Each row below holds a small network's activations on one input, seen along a few directions.
In each table, some parts of the input vary, and every possible input appears once, in random order.
A made-up example of a description, with smaller parts first: values(2) and (point or line(11) or (line(4) and ring(5))).
Shared parts are said once, and a part with two or three values counts as separate values.

Other details of the inputs shift rows strongly along two fixed directions, in all tables alike. That doesn't count.

A family of inputs:
x1: [  3  -2  10 -13  -5   3  -4   2  -4 -12  -6   2]
x2: [ 2  3 -7 -4  2 -2 -2  0  1  3 -4  1]
x3: [  1  -1  11 -12  -6   2  -4   3  -4 -13  -5   3]
x4: [-1  6  2  1  0 -2  0  1  2  2 -4  3]
x5: [-4  7  3  2 -1 -3  0  1  2  1 -4  4]
x6: [  2 -11  -6  10   7   9  13 -14  -3  -6  21  -3]
x7: [ 0  5  1  0  2 -2  0  1  1  4 -4  2]
x8: [ -4  -7  -4   6   1   0  -2   6   2   0  -6 -11]
x9: [  6  -4   6 -16  -2   1  -4   1  -5  -9  -5   1]
x10: [ 0  6 -8 -7  1  1 -3  5  3  4  1 -6]
x11: [ 0  5 -2 -1  2  1 -1  1  1  3 -5  2]
x12: [ 1  3  3  1 -1 -4 -1  1 -1  6 -3  5]
x13: [ 2  1  5  3 -1 -5 -3 -1  1  8 -3  8]
x14: [ 2  3 -4 -3  3 -5 -2 -1  1  4 -3  2]
x15: [  7  -4   4 -17  -2   0  -6   0  -5  -9  -4   1]
x16: [ -1  -6  -2  11   4  11  13 -12  -2  -8  20   0]
x17: [-3  9 -3 -3 -1  4 -1  7  4  1  0 -5]
x18: [-5  9 -1 -1 -2  2 -1  4  2  0 -2 -1]
x19: [ 1  4 -2 -2  3 -4 -1  0  1  5 -4  2]
x20: [  1  -1  -1  12   7  21  26 -28  -6 -14  46   8]
x21: [ 3  2  0 -1  0 -5 -1  0 -1  7 -3  4]
x22: [ 4  0  2  1 -1 -6 -3 -2  1  9 -3  8]
x23: [-6  9 -2 -2 -2  3 -1  7  4  0  0 -3]
x24: [ -1 -16  -7  14   7  12  14 -13  -3  -8  26 -12]
x25: [  5  -3   9 -14  -3   3  -4   2  -5 -10  -6   2]
x26: [ 1  2  6  4 -3 -5 -3 -1  1  6 -3  9]
x27: [ 0  7 -6 -6  1  2 -2  6  3  4  0 -6]
x28: [ 0  5  4  2 -3 -4 -1  1 -1  4 -3  5]
x29: [-18 -55  -9  40  -2  -9  -6  18   5 -12 -21 -44]
x30: [ 3  2 -2 -2  0 -6 -3 -1 -1  7 -2  4]
x31: [-1  7 -4 -4  1  4 -1  7  3  3  0 -5]
x32: [-3  5  4  3 -4 -4 -1  1  0  3 -3  6]
x33: [-2  3  6  5 -4 -6 -3 -1  1  5 -3 10]
x34: [ 4  0  0  0 -1 -8 -4 -3  0  8 -2  7]
x35: [ 1  5 -7 -6  2  0 -3  2  2  4 -1 -3]
Description of these inputs: line(5) and (point or line(6)).
Question: The inputs of x31 and x27 match in every part but the line(5) part. If x12 is changed in the same way as x31 into x27, which row does it become?
Answer: x21
Question: Which other rows agree with x33 in the line(5) part? List them by row number.
Answer: x3, x5, x18, x20, x23, x32
Question: Start at x15 and move only the line(5) part, one step at a time. The first step leads to x9. Which rows follow, in order?
Answer: x25, x1, x3

A family of inputs:
x36: [ -9 -31  -5  30   4  13  17  -8  -1 -17  28 -24]
x37: [ 0 -4  7  6 -4 -7 -4  0 -1  5 -5  6]
x38: [  5  24  -8  -4   7   9  12 -13   1  12  27  11]
x39: [ -1  29  -3 -12  -1   1  -4   7   5  14  -5   8]
x40: [-10 -42  -7  29   3  10  12  -2  -2 -20  19 -34]
x41: [ 4  8 12 -5 -4  2  3 -8 -4 -2 10 15]
x42: [ -6  -2   1   3  -6 -18 -18  20   6  10 -40  -3]
x43: [ -1  26   3 -15  -3   1  -4   6   3   4  -9  11]
x44: [ 12  13   2 -19   6  12   9 -16  -7  -6  20  14]
x45: [ -6 -10 -10  14   1 -12  -7   9   6   9 -17 -11]
x46: [  9   7  -5  -9  10  25  22 -23  -7 -11  49   2]
x47: [ -2 -13   5  13   2   7  12 -11  -4 -13  16  -2]
x48: [ 5 23 -1 -9  2 -8 -4 -2  2 16 -8 17]
x49: [  9  27  -2 -29   3   7  -1  -3  -1   2   4  14]
x50: [ -3 -38  -2  30   0 -12  -1  -2  -1   1  -1 -14]
x51: [ 2 -7  9 -4 -5 -4 -4  2 -4 -5 -6  2]
x52: [  7   2   6 -19  -5 -10 -16  10  -1   3 -22   5]
x53: [  2  12   0 -11   1   9   5  -5  -2  -6  10   5]
x54: [ -8 -25   1   9  -5 -12 -13  17   1  -8 -31 -19]
x55: [ -8   2  -4   3  -6 -16 -18  22   8  11 -38  -7]
Question: What do these inputs look like to the network?
Answer: line(4) and line(5)
Question: The inputs of x43 and x49 match in every part but the line(5) part. If x47 is changed in the same way as x43 into x49, which row does it become?
Answer: x44
Question: Start at x50 and move only the line(5) part, one step at a time. The first step leads to x37. Which rows follow, in order?
Answer: x41, x51, x52
Question: Which other rows does x38 become when the line(4) part takes its other values? List them by row number.
Answer: x45, x48, x50
